Each row below holds a small network's activations on one input, seen along a few directions.
Each table varies a few parts of the input and shows all the possible inputs, shuffled.
A made-up example of a description, with smaller parts first: ring(8) and (point or ring(11) or (values(3) and line(6))).
Shared parts are said once, and a part with two or three values counts as separate values.
In the rows, 128 means zero.

Other details of the inputs vary at random and push rows far along two fixed directions, the same in every table; ignore that.

Table:
row 1: [121 133 147 138 114 120 113 125 120 176  67 153]
row 2: [119 140 145 109 103 144 131 156 132 127 141 108]
row 3: [121 136 142 131  98 137 137 137 123 139 130 138]
row 4: [119 126 149 136 127 110 115  87 110 117  86 145]
row 5: [122 108  93 131 149 128 140 102 120  98 151 151]
row 6: [156  98 168 117 154 105  61 115 134 169 117 140]
row 7: [108 195 134 130  83 151 177 127 161 102 158  83]
row 8: [114 137 166 143 154 107  79  83 156 153 100 149]
row 9: [152  87 129 123 174 110 106 105  94 148  86 167]
row 10: [ 98 174 131 109 104 153 153 177 159 115 152  80]
row 11: [143 110 142 136 153 122 124 124 109 115 119 122]
row 12: [134 146 135 104 107 142 147 155 142  92 165  83]
row 13: [113 140 148 136  93 137 152 139 132 139 127 125]
row 14: [122 120 119 121 126 121 112 148 122 147 103 128]
row 15: [150  60  91 125 155 130 132 128  93  79 179 153]
row 16: [120 167 153 142 101 146 161 143 158 148 118  97]
row 17: [112 154 139 129 120 133 122 103 122 108 114 130]
row 18: [156 101 120 106 135 136 129 134 129 117 137 113]
row 19: [154 121 142 104 120 127 107 136 113 128 121 125]
row 20: [131 101 104 135 157 114 106 131  97 115 110 156]
row 21: [140 120  96 114 130 125 123 158 127 105 141 121]
row 22: [128 128 136 134 114 140 148 125 133 155 116 131]
row 23: [150 114 134 136 123 116 124  83 121 160  77 153]
row 24: [116 133  99 146 124 134 155 150 128 137 160 136]
row 25: [119 167 162 120 112 149 151 158 163 142 119  69]
row 26: [127  99 100 133 138 128 135  97 120  88 144 148]
row 27: [116 187 137 129 166 133 134 134 138 146  91 105]
row 28: [139 109 159 116 133 126 112 121 124 180  65 127]
row 29: [150 112 142 111 135 108  92 130 112 147  74 143]
row 30: [132  69  98 130 131 130 142 148  92  47 218 143]
row 31: [128  76  86 150 129 129 139 109 106  59 197 138]
row 32: [ 95 184 167 117 120 153 130 165 199 144 177  67]
row 33: [134 110 131 124 136 135 112 129  92 101 138 145]
row 34: [117 139 127 106 128 145 150 151 148 149 137  94]
row 35: [126 146 123 132  94 138 138 114 129 118 144 128]
row 36: [123 143 137 140 120 123 120 112 167 134 172 129]
row 37: [118 172 110 138 110 129 143 123 142 131 113 120]
row 38: [124 131 119 123 143 133 121 144 112 102 129 131]
row 39: [120 135 135 145 121 113 118 127 123 176  63 152]
row 40: [120 136 128 124 142 124 130 152 125 158 120 116]
row 41: [137  85  99 134 124 125 149 131 116 132 159 166]
row 42: [114 190 136 129 104 137 138 117 149 144  93 110]
row 43: [133 102 141 131 163 115  94 130 133 116 177 145]
row 44: [133 151 103 113 144 138 144 161 140 115 159  96]
row 45: [148  75  95 155 107 123 143 112 110 100 179 145]
row 46: [113 152 159 112 100 141 145 157 143 128 133  91]
row 47: [158  76 102 107 148 127 127 139 114 116 154 142]
row 48: [136 152 116 128 122 135 152 108 139 144 119 130]
row 49: [109 154 102 140 151 122 136 113 128 114 129 131]
row 50: [128 106 156 145 128 110  97 121 143 173 132 160]
row 51: [114 130 112 143 144 107 104  97 110 128  74 155]
row 52: [102 135  92 133 124 133 132 121 124  77 159 134]
row 53: [140 124 113 148 139 103 118  96 107 169  89 160]
row 54: [161 114 161 121 138 112 111 123 129 149  77 109]
Description of these inputs: ring(6) and (point or ring(8)).
- Changing only the ring(6) part turns row 33 into row 3. The same change can be made to row 38. Which row results? => row 1
- Start at row 37 and move only the ring(6) part, one step at a time. The first step leads to row 51. Which rows follow, in order? => row 20, row 21, row 14, row 39
- Which other rows does row 47 become when the ring(8) part takes its other values? List them by row number. => row 12, row 18, row 19, row 21, row 29, row 44, row 54
- Start at row 40 and move only the ring(6) part, one step at a time. The first step leads to row 44. Which rows follow, in order? => row 27, row 49, row 53, row 24

Table:
row 55: [122 141 157 125 141 124 107 121 132 143  94 122]
row 56: [131 138 145 128 114 125 125 116 134 160  91 125]
row 57: [115 159 107 118 103 153 161 160 149  80 196  89]
row 58: [130 139 139 122 133 126 124 136 127 155  83 123]
row 59: [150  28 101 149 124 103 108 118  86 118 177 190]
row 60: [150  26  89 134 124 107 116 125  71 109 170 191]
row 61: [114 164 124 147 139 122 129  90 128 134  82 142]
row 62: [135 141 155 118 150 128 108 118 139 148  98 121]
row 63: [129 146 150 126 127 120 108 121 136 150  96 128]
row 64: [145  31  93 138 129 105 109 124  80 115 177 193]
row 65: [115 161 107 118 130 153 162 166 159  86 207  81]
row 66: [126 139 148 132 120 121 119 114 143 163  99 129]
row 67: [106 162 101 121 118 157 166 174 159  91 204  86]
row 68: [118 161 121 142 134 124 137  91 121 130  73 138]
row 69: [131 137 155 134 115 127 129 120 130 159  93 126]
row 70: [109 154 115 117 117 156 159 161 148  73 191  84]
row 71: [139 138 152 115 144 129 116 120 133 143  89 118]
row 72: [138 139 145 120 142 124 121 128 128 148  86 116]
- What is each input in this table made of? => values(2) and (point or ring(8))
- Which other rows does row 72 become when the values(2) part takes its other values? List them by row number. => row 65
